Each row below holds a small network's activations on one record, seen along a few directions.
Records have a field called Pezut. Each example row is followed by its value.
Records without Pezut are marked missing.
The largest differences between rows may come from other fields.
Random noise pushes rows far along 5 fixed directions. That doesn't count. These rows show it; they differ only by the noise:
[-170  148  746  142 -159  -14    6   16  -33 -228  190  -36 -533  900
  525  344  291 -264]
[ -40  100  248  211  -45    1 -178  -89  118  -93  142    1 -350  236
  154  -31  273 -182]
[ -48  -75   21    6  -10  -15  148  -71 -102  116  105   25  274  807
  -63  553 -372  131]
[-228  -73 -260  138 -181  248   35 -557 -282 -132  406 -186   48 -113
  120 -419  -64 -292]
[-124   37 -140  172 -144   45 -211 -355  203  -60  357  -89   -3  280
 -177  -79   99 -278]
[ 170   67  -64  730  465  250 -246 -105 -282  284 -373  628 -303 -146
   56 -302  124  330]
[  79  151  100  401  129  -70 -395  -22  411  135    3  289 -187  610
 -285  253  231   -2]

[  63 -108 -161 -143   27  -26  248  -48 -215  118   -9  -40  209  163
   18  205 -345  194] : missing
[-239 -219 -264  477   52  365  157 -465 -514  226  407   90  561  -46
  175 -150 -628   -8] : m4
[-155   -4  475 -164 -118   24  144   61 -149 -284   93 -109 -390  437
  416  103  355 -256] : m13
[   9   -9  294 -530 -143 -248  225  274  -20 -257  -35 -382 -269  150
  269  234   77 -191] : missing
[ -62  -34  392 -567 -487 -458   36  284  641 -206  610 -740  148   13
   31  450  -56 -504] : m6
[ -16   51 -283  380  269  190 -143 -179  -51  208 -276  430   -1  -37
 -249 -288   94  170] : m3
[-214  -33 -268 -379 -190  135  145 -234 -202 -298  161 -153   66  323
  -37  -93  100 -285] : m8
[  22  -20  474   11  -59  -83  106  211  -48   14  162 -190  -62 -177
  409  144 -115  -95] : m1
[ 138 -147   26  -36  205   52  193  248 -290   83 -228  100  -77 -345
  218  -58   47  271] : m2
[-111 -198 -844   39  114  354   18 -512 -304  111   93  190  539 -166
 -445 -288 -338   62] : m13
[  12  -34  762  -92 -218 -273  158  409  224   -1  405 -363   34  199
  486  594 -229 -106] : m6
[  80 -112   73  229   61   -1   34   29   26  180  195   -3  184 -545
  141  -78 -286   19] : m6
[ 169  -59    6 -295   72 -157   24  346  210  -24 -170  -99 -143 -118
  -91  110  230   65] : m11
[ -26   29 -245  293  -96  -57 -354 -233  547  141  429  -68  344 -109
 -459 -138  -22 -233] : m7
[ -56    3   31 -193    9  207  254  -25 -478 -160 -295  101  -86  442
  170  158    4  132] : m9
[ -68   23 -250   62  -46  133 -165 -242  140 -112   62 -139 -189 -829
    7 -774  344 -217] : m3
[ 354  250 -270  460  350 -141 -863   67  872  165 -312  438 -471 -136
 -783 -300  743  -79] : missing
[ -62  -89 -378 -380 -117   55  167 -240  -70 -150   19 -250  143 -191
 -244 -166  -13  -70] : m12
[  61 -219   -3 -279  201   33  372  223 -418   51 -244   32  107   21
  141  224 -236  311] : m13
[ -18  215 -100  170    3   12 -389  -59  522  -85   47   62 -214 -291
 -233 -336  450 -196] : m3
[ 207  106  -83 -316   36 -131 -124  194  299  -87 -301   15 -195 -202
 -204  -15  320   78] : m12
[-125  -57 -106  -39 -133   67   68 -195  -47  -58  253 -238  117 -228
   11 -189  -44 -100] : m10
[  61  -79  132  179   68 -139  -35  208  179  241  169  -28  343  146
   -5  420 -345  114] : m4
[ 157   58  249  302  120 -193 -209  271  477  246    9   95   61 -326
  -46   90   16  100] : m7
[  19   25  253  201   37  -47 -145   95   78   28  138  -19 -211 -430
  274 -203  141 -172] : m4
[  -3  -97 -239 -209   25  133  223    2 -306 -104   11  -63   78 -415
  174 -270  -21   85] : m8
[  -6   88  341  478  -58   62 -222  -55  324   95  443   40  106  -65
  166   83 -107 -154] : m1
[ -18  -63   50 -444  -94  -32  234  141 -209 -199  -80 -226 -189   78
  161    8  209 -118] : m11
[ 225   97 -119  -14  183 -174 -260  286  436  202 -314  328  134  438
 -492  378   39  328] : m10
[ -12  115  357  -87 -145 -241 -149  221  406 -112   98 -201 -237 -116
   85  -26  289 -290] : m7
[-279  -10  379  275  -84  291  154 -251 -377  -63  137  116 -146  598
  400   55   10  -67] : m10
[  45  -44 -140  146  234  131  -43   -3  -73  122 -198  313  -46  202
 -144   21  153  156] : m8
[  62  151   70  -38    3 -106 -280  192  443 -128   21   34 -245  209
 -179   90  458 -127] : m11
[ -50 -220  114 -411 -273 -176  272   91    1  -44  437 -602  348 -626
  341   11 -427 -200] : m1

Which value of Pezut does each new row have?
[-112  -80    8 -438 -383 -209   47   -9  395 -155  430 -528  199   34
 -105  125  -21 -266] : m10
[  36  -22   66 -407 -184 -243   66   79  287 -119  114 -299  115  634
 -206  505  -85 -142] : missing
[ -77    7  -99    8  -32   84  -51 -251 -120 -133   73  -68 -243 -175
   65 -339  167 -261] : missing
[ -41  117 -424   69   23  124 -418 -272  295 -156   32  192 -172   19
 -407 -427  537 -279] : m8
[ -98 -106 -504   36   33  122  -18 -306   16  186   54  124  436  257
 -497    7 -273  110] : m10
[ 125   19  553   70    9 -243  -71  419  331   74   19 -128 -152 -447
  358   99   87   43] : m7
[-226  135  411   20 -348  -89 -326  -65  412 -414  550 -478 -589 -456
  399 -540  601 -821] : m4
[   9 -182 -233 -281   92  249  526  -36 -822  -47 -304  -55  198 -811
  475 -423 -345  297] : m3
[ 280  140  347   50  374 -176 -107  542  106  240 -605  593 -176  736
 -148  702   38  534] : m10
[ 207  -50  245  288  298  -23  133  323 -179  353 -248  268  152 -262
  244  133 -303  430] : m7
[  44  -59  -65  103  274  157  174   59 -480  183 -430  350  -24   75
  127  -74 -124  380] : m10
[-197  -26   79  227  212  297  318 -194 -680  116 -297  453   76  745
  213  161 -217  248] : m3
[ -33   79  494  213  283  160  111  189 -521   -3 -552  454 -546  449
  459   43  236  237] : m10
